A small network was shown many inputs. Here are its activations along a few directions, one row for each input.
Each table varies a few parts of the input and shows all the possible inputs, shuffled.
A made-up example of a description, with smaller parts first: one of 5 places around a ring, together with either a single point or one of 11 places around a ring or (one of 3 separate values, together with one of 6 places along a line).
Shared parts are said once, and a part with two or three values counts as separate values.

Other details of the inputs shift rows strongly along two fixed directions, in all tables alike. That doesn't count.

A family of inputs:
R1: 15	-29	15	-10	7	5	-24	7	17	30	-7	17	-16	0	-51
R2: -51	29	-3	-2	7	31	-2	-67	9	-25	-26	4	18	31	39
R3: 9	-25	27	-11	20	4	-23	0	16	33	-18	9	-35	-1	-46
R4: 59	13	-27	2	5	-78	75	59	-80	-24	46	-16	24	-79	-20
R5: -45	22	-8	12	1	17	-11	-36	11	-26	-14	-8	24	60	60
R6: 5	-29	3	0	9	-3	-40	34	32	27	3	-20	-35	7	-25
R7: -2	-10	3	2	9	-14	9	-13	6	-1	7	-1	10	-12	-5
R8: 5	-1	-5	-4	-17	0	3	-13	-6	3	2	-2	11	-5	-1
R9: 17	-28	26	-19	-1	4	-8	-2	24	33	-9	-6	-36	-7	-36
R10: 66	27	-34	-6	-17	-64	67	66	-91	-18	41	-4	18	-70	-26
R11: 16	-17	27	-11	9	0	-15	9	24	40	-13	18	-42	-7	-47
R12: -49	27	-16	5	-7	36	-6	-63	4	-29	-15	9	37	36	38
R13: 0	5	-7	6	-18	2	6	-5	-9	5	-5	7	6	-7	-5
R14: -51	10	-11	19	-3	28	5	-66	14	-25	-8	4	25	25	49
R15: 22	-28	36	-17	14	30	-20	42	29	41	-1	11	-12	-9	-8
R16: -55	24	-19	21	7	24	-10	-35	11	-27	-9	-17	22	55	59
R17: 10	58	-54	14	-15	-28	28	23	-60	-68	28	-32	33	-19	51
R18: 8	37	-40	20	-4	-41	68	10	-69	-45	28	4	36	-41	31
R19: 11	-23	24	-9	-1	4	-9	6	23	37	-20	5	-39	-9	-40
R20: 9	-25	45	-12	8	26	-31	41	23	39	12	9	-15	-12	-18
R21: 8	-39	16	6	-1	-3	-1	9	31	31	-4	11	-24	-14	-36
R22: -35	32	-20	9	-10	25	-29	-36	11	-49	-14	1	18	50	61
R23: 28	-31	21	-15	-4	-7	-30	30	33	17	-4	-2	-28	26	-24
Description of these inputs: either one of 2 separate values or one of 6 places around a ring or (one of 3 separate values, together with one of 5 places around a ring).
A walk changes only the place on the ring of 6. It starts at R17 and steps to R6. List the rest of the walk in order.
Answer: R16, R5, R23, R22
Which other rows does R19 become when the choice among 3 separate values takes its other values? List them by row number.
Answer: R13, R21

A family of inputs:
R24: -1	-9	7	-3	-2	-10	9	2	4	2	9	-33	-3	0	5
R25: -26	43	-10	1	-10	31	-16	-23	-9	-16	-26	5	-3	34	26
R26: -14	32	-15	-4	-10	10	13	-23	-10	-34	-10	-21	11	12	54
R27: 73	9	3	-24	-1	-46	17	77	-52	14	14	-4	-23	-36	-50
R28: 21	19	9	5	4	4	80	35	-62	5	35	18	51	-79	22
R29: 30	27	-12	-13	-22	-27	28	7	-43	-26	3	-1	11	-2	9
R30: -24	25	-4	4	-9	9	13	-13	-8	-34	5	-26	15	16	59
R31: 27	30	15	-23	9	1	81	18	-71	5	15	9	33	-82	13
R32: 27	-53	20	-13	-1	-1	-42	0	41	36	-7	14	-27	2	-72
R33: 37	17	22	-26	-11	1	63	25	-65	25	5	28	16	-71	-28
R34: -60	-16	0	30	11	21	-28	-64	47	0	-22	36	3	35	8
R35: 2	-11	33	1	4	30	22	14	-14	39	13	43	29	-59	-9
R36: -30	-33	20	10	7	38	-44	-20	65	9	-16	18	-4	52	24
R37: -46	33	-22	19	-7	39	-9	-16	6	-36	-1	-9	35	42	80
R38: 30	20	0	-16	19	-18	13	44	-32	-6	4	-16	-7	-19	0
R39: 7	-58	41	-4	27	-18	-14	6	48	46	-5	2	-51	-3	-61
R40: 16	19	-1	-17	-21	4	-10	13	-11	3	-8	-6	-9	15	-1
R41: -1	13	11	-12	9	-1	0	22	-10	-15	14	-21	15	14	32
R42: -31	56	-36	7	-23	33	-10	-34	-22	-53	-1	0	38	23	57
R43: -27	-33	26	0	26	8	-22	-27	41	24	-9	-5	-18	29	-17
R44: -64	-8	14	18	13	28	-14	-64	50	4	-25	0	-22	37	15
R45: 16	36	-25	2	-11	-1	0	27	-42	-26	12	-1	4	-24	1
R46: -27	-23	19	-10	15	26	-33	-49	53	15	-32	-2	-10	44	0
R47: 51	-24	-5	-3	-1	-53	20	24	-18	9	13	15	-26	-50	-78
R48: 3	-3	-8	-6	8	-12	12	-12	3	8	-8	-23	-17	-8	-13
R49: 5	-57	20	2	4	0	-44	4	49	40	0	15	-11	12	-39
R50: -44	26	-35	28	-11	14	20	-37	-5	-42	3	-16	45	26	69
R51: 6	42	-3	-6	-12	19	66	-4	-77	-19	17	34	55	-76	9
R52: 5	-37	28	3	25	21	-47	42	47	37	-4	13	-28	21	-21
R53: -19	8	-24	9	-10	6	-6	-40	-1	-13	-7	4	3	2	-13
R54: -1	-15	-12	12	-14	-9	-7	3	6	4	12	-5	10	-6	-1
R55: -1	21	-18	6	-16	-22	29	-31	-18	-12	-16	5	-15	-4	-16
R56: -35	22	-38	28	0	-1	30	-26	-15	-32	8	-13	31	9	44
R57: -36	28	-8	9	6	44	-42	-33	10	-23	-18	25	9	35	21
R58: 14	17	-17	4	1	-12	16	42	-25	-26	26	-11	34	1	40
R59: -12	41	-7	3	6	2	15	24	-35	-29	13	-28	10	-2	44
R60: -45	7	-2	10	20	11	4	-68	24	-14	-33	9	-4	27	16
R61: 23	-29	34	-22	20	15	-44	40	39	50	-19	-10	-60	0	-43
R62: -15	14	-13	-3	-4	4	10	-32	2	-15	-13	-26	8	11	26
R63: 9	-30	13	-11	-7	-2	-23	-18	30	43	-25	6	-45	15	-61
R64: 14	-25	30	-27	6	21	-44	22	45	39	-17	-16	-41	17	-21
R65: -15	-31	13	8	-12	26	-50	-6	51	20	-8	15	-14	23	5
R66: 8	-41	26	-6	7	17	-63	29	49	38	3	18	-14	22	-21
R67: 17	-35	24	-17	-6	-2	-29	-14	33	37	-23	9	-28	26	-52
R68: 3	4	14	-12	1	5	-8	31	2	2	11	-30	-6	7	18
R69: -42	-6	-6	8	-15	43	-43	-66	42	-6	-26	11	2	39	2
R70: 8	-16	5	-3	10	-24	16	14	-2	16	14	-30	-18	-16	-23
R71: 43	15	-20	-12	-28	-42	38	17	-45	-7	8	-22	1	-23	-21
R72: -10	-2	0	-1	-11	24	-32	-32	20	-16	-11	22	4	25	5
R73: -36	32	-27	23	-13	13	0	-32	-13	-52	6	13	51	24	74
R74: 47	9	-15	4	-5	-35	9	86	-45	3	36	-10	-3	-51	-15
R75: 14	-9	-2	-3	8	-26	23	-5	5	12	-9	-13	-33	-24	-29
R76: 15	-28	23	-17	0	24	-61	11	40	26	-7	19	-22	20	-40
R77: -51	21	-5	10	7	15	8	-53	1	-36	-4	-16	38	39	59
R78: -19	-3	-19	20	13	-9	17	-13	-2	-14	9	-1	24	10	17
R79: 51	7	-13	-7	-8	-67	54	20	-50	-3	8	3	-16	-41	-52
R80: 30	-3	7	-19	3	-19	10	18	-7	-4	1	-13	-7	-8	2
R81: 6	21	-23	-4	14	-31	40	-13	-35	-23	4	-20	16	-15	8
R82: 33	-38	2	11	15	-49	28	38	3	19	18	5	-19	-33	-45
R83: -14	-29	38	-9	10	20	-33	-8	47	13	-9	-3	-18	36	8
R84: -33	44	-18	4	-30	25	0	-52	-8	-37	-24	4	15	42	53
R85: -37	0	0	5	-19	51	-50	-54	43	-12	-26	20	-5	41	18
R86: -18	27	7	1	19	9	0	14	-17	-21	5	-13	10	15	37
R87: 9	-16	-18	12	-4	-27	6	17	-8	11	19	-4	0	-25	-22
R88: -9	-50	13	15	3	-4	-30	-6	52	42	-9	22	-40	-5	-48
R89: -7	-16	-12	23	3	-18	22	1	13	2	4	0	-12	-12	-7
R90: 27	-11	20	-28	13	-3	-18	30	12	18	-3	-12	-16	6	-12
R91: 7	17	-31	12	-15	-28	29	-16	-29	-26	5	6	-4	-34	-23
R92: 18	-41	21	-6	-5	13	-58	44	44	45	7	7	-27	6	-29
R93: -42	26	-33	26	-1	7	23	-38	-13	-49	5	-6	59	29	70
R94: 55	15	32	-21	11	-25	90	66	-81	21	47	-3	24	-106	-10
R95: 1	6	-3	11	9	2	-23	33	-8	-2	12	14	9	-1	7
R96: 18	-14	-11	-2	1	-20	-2	-8	-7	2	6	10	-4	-15	-48
R97: 34	-29	35	-31	-3	4	-45	26	31	47	-16	11	-38	24	-52
R98: -2	32	-27	1	-7	-23	33	-31	-40	-26	-6	0	19	6	2
R99: 10	25	-21	15	2	-7	17	53	-31	-19	20	-16	10	-15	30
R100: 57	-35	4	-3	-11	-33	11	74	1	19	27	-18	-21	-33	-22
R101: -33	12	-29	24	5	-8	8	-32	-14	-26	9	10	40	8	26
Describe the family of inputs behind these rows.
Answer: one of 6 places around a ring, together with either a single point or (one of 2 separate values, together with one of 6 places along a line)
Changing only the place on the ring of 6 turns R54 into R50. The same change can be made to R73. Which row results?
Answer: R36
Changing only the place on the ring of 6 turns R77 into R67. The same change can be made to R30. Which row results?
Answer: R84
A walk changes only the place on the line of 6. It starts at R38 and steps to R90. List the rest of the walk in order.
Answer: R80, R46, R81, R60
Which other rows does R30 become when the choice among 2 separate values takes its other values? List them by row number.
Answer: R83
Which other rows does R50 become when the choice among 2 separate values takes its other values? List them by row number.
Answer: R93
Which other rows does R91 become when the place on the line of 6 takes its other values? List them by row number.
Answer: R42, R45, R53, R69, R85

A family of inputs:
R102: -17	-24	-5	11	-7	7	-44	-33	43	15	-12	18	-3	39	-14
R103: -22	42	-28	1	4	-13	61	-41	-37	-40	-3	-13	30	-16	31
R104: -21	26	-41	24	-3	-20	54	-32	-37	-44	0	4	38	-13	30
R105: -30	45	-44	24	0	16	-8	5	-29	-60	19	-11	39	25	69
R106: 2	-16	23	-18	-13	26	-44	-11	27	37	-27	29	-44	6	-44
R107: -46	-19	1	24	14	29	-72	-7	65	10	-13	6	-12	64	19
R108: -5	-44	6	10	18	1	-51	28	56	17	-8	-8	-36	37	-6
R109: -37	63	-27	2	1	8	54	-54	-59	-50	-16	-11	46	-2	54
R110: -18	-30	29	-15	12	11	-36	-43	61	30	-35	8	-54	28	-46
R111: 73	-45	3	-7	-9	-71	12	98	-18	27	50	-18	-5	-49	-51
R112: -41	83	-28	7	2	33	9	-12	-34	-64	-6	-18	38	48	98
R113: -50	44	-37	23	-16	27	9	-33	-28	-69	17	0	70	30	87
R114: -27	-26	-1	14	2	2	-25	-43	38	2	-27	22	-27	32	-21
R115: 46	-11	-17	0	-13	-51	29	20	-20	0	15	-29	-15	-22	-27
R116: 73	-43	10	-11	-8	-67	32	86	-14	27	43	-47	-23	-49	-47
R117: -55	52	-48	25	-8	29	29	-63	-40	-59	0	20	65	5	55
R118: 59	-33	6	5	12	-66	45	79	-36	37	51	2	4	-82	-50
R119: -34	-16	20	5	2	58	-44	-46	48	23	-35	41	-3	16	-18
R120: 13	-37	33	-28	6	13	-47	-16	41	44	-31	-4	-40	31	-42
R121: 20	24	1	-7	-4	-5	52	34	-59	1	26	10	25	-61	20
R122: -9	-25	1	3	-7	30	-53	-31	41	14	-9	23	-9	34	-21
R123: -8	48	-18	-5	10	-4	7	15	-38	-40	2	-41	16	18	56
R124: -33	65	-41	9	10	-6	23	-14	-28	-68	9	-41	32	25	87
R125: 44	34	-10	-16	-5	-30	71	37	-73	-11	11	-4	15	-54	-15
R126: 67	-5	2	-14	-16	-40	6	53	-35	9	15	11	-21	-60	-68
R127: 63	-17	23	-32	0	-44	19	70	-27	19	24	-37	-13	-32	-26
R128: -32	42	-8	24	3	28	30	-27	-36	-36	9	23	59	-23	61
R129: -22	42	-19	12	-20	22	6	-10	-26	-53	9	0	58	9	71
R130: -26	-30	16	12	16	22	-57	0	70	23	-15	-24	-42	49	1
R131: 60	16	-12	-21	-18	-36	55	56	-71	8	20	1	7	-81	-34
R132: 67	-20	-26	0	-12	-72	33	44	-32	-4	24	-15	-8	-38	-35
R133: -47	51	-45	27	-8	-2	63	-59	-42	-49	-3	-18	44	-4	49
R134: -18	-41	37	-18	12	20	-40	-18	72	27	-14	-14	-24	39	-3
R135: -33	-30	37	-6	31	26	0	-34	48	31	-13	7	-16	4	0
R136: -5	-57	39	5	22	31	-34	4	49	54	8	36	-18	-13	-41
R137: 76	-45	-3	-7	-6	-74	33	92	-24	10	43	-26	-10	-49	-36
R138: -20	45	-37	23	-13	-27	46	-39	-41	-51	0	-17	11	-3	25
R139: -19	-15	17	1	-11	51	-70	-45	60	16	-33	31	-9	43	-10
R140: -40	67	-15	1	-13	32	27	-30	-33	-58	-2	-10	57	40	94
R141: 83	-1	0	-27	-8	-40	3	122	-40	22	34	-25	-30	-51	-33
R142: -43	62	-25	3	-27	37	14	-29	-35	-55	1	-2	59	25	98
R143: 49	6	26	-14	12	-22	59	57	-47	21	26	1	2	-60	-17
R144: -13	-30	28	0	11	51	-91	18	71	30	-22	13	-33	42	-9
R145: -24	71	-19	0	-13	11	31	-40	-47	-49	-15	8	22	16	37
R146: -42	-25	51	-5	32	50	-21	-43	42	37	-29	13	-14	23	6
R147: -21	-39	14	10	2	7	-56	-29	58	37	-21	31	-35	29	-57
R148: -8	-30	19	-17	7	14	-38	-43	62	25	-28	-3	-35	39	-23
R149: -31	-44	24	20	24	17	-8	-26	50	28	-9	24	-8	6	-1
R150: 80	24	-11	-27	-18	-49	47	57	-67	-5	22	-15	0	-39	-25
R151: -13	-26	38	-19	10	20	-46	-35	43	37	-41	8	-52	31	-49
R152: 99	-17	4	-36	-26	-48	12	81	-39	36	24	-6	-30	-61	-66
R153: -41	-15	4	10	-3	42	-55	-55	45	5	-22	37	-17	40	-23
R154: -7	-49	17	6	9	4	-30	-9	50	52	-13	28	-21	2	-62
R155: -17	-49	38	11	22	13	-2	-12	50	51	-2	0	-28	-9	-27
Changing only one part turns R116 into R137. The same change can be made to R130. Which row results?
Answer: R108
Changing only one part turns R151 into R110. The same change can be made to R109. Which row results?
Answer: R103
Describe the family of inputs behind these rows.
Answer: one of 6 places along a line, together with one of 9 places around a ring
Which other rows does R148 become when the place on the ring of 9 takes its other values? List them by row number.
Answer: R102, R115, R120, R122, R132, R139, R150, R152
A walk changes only the place on the line of 6. It starts at R118 and steps to R154. List the rest of the walk in order.
Answer: R147, R102, R111, R107
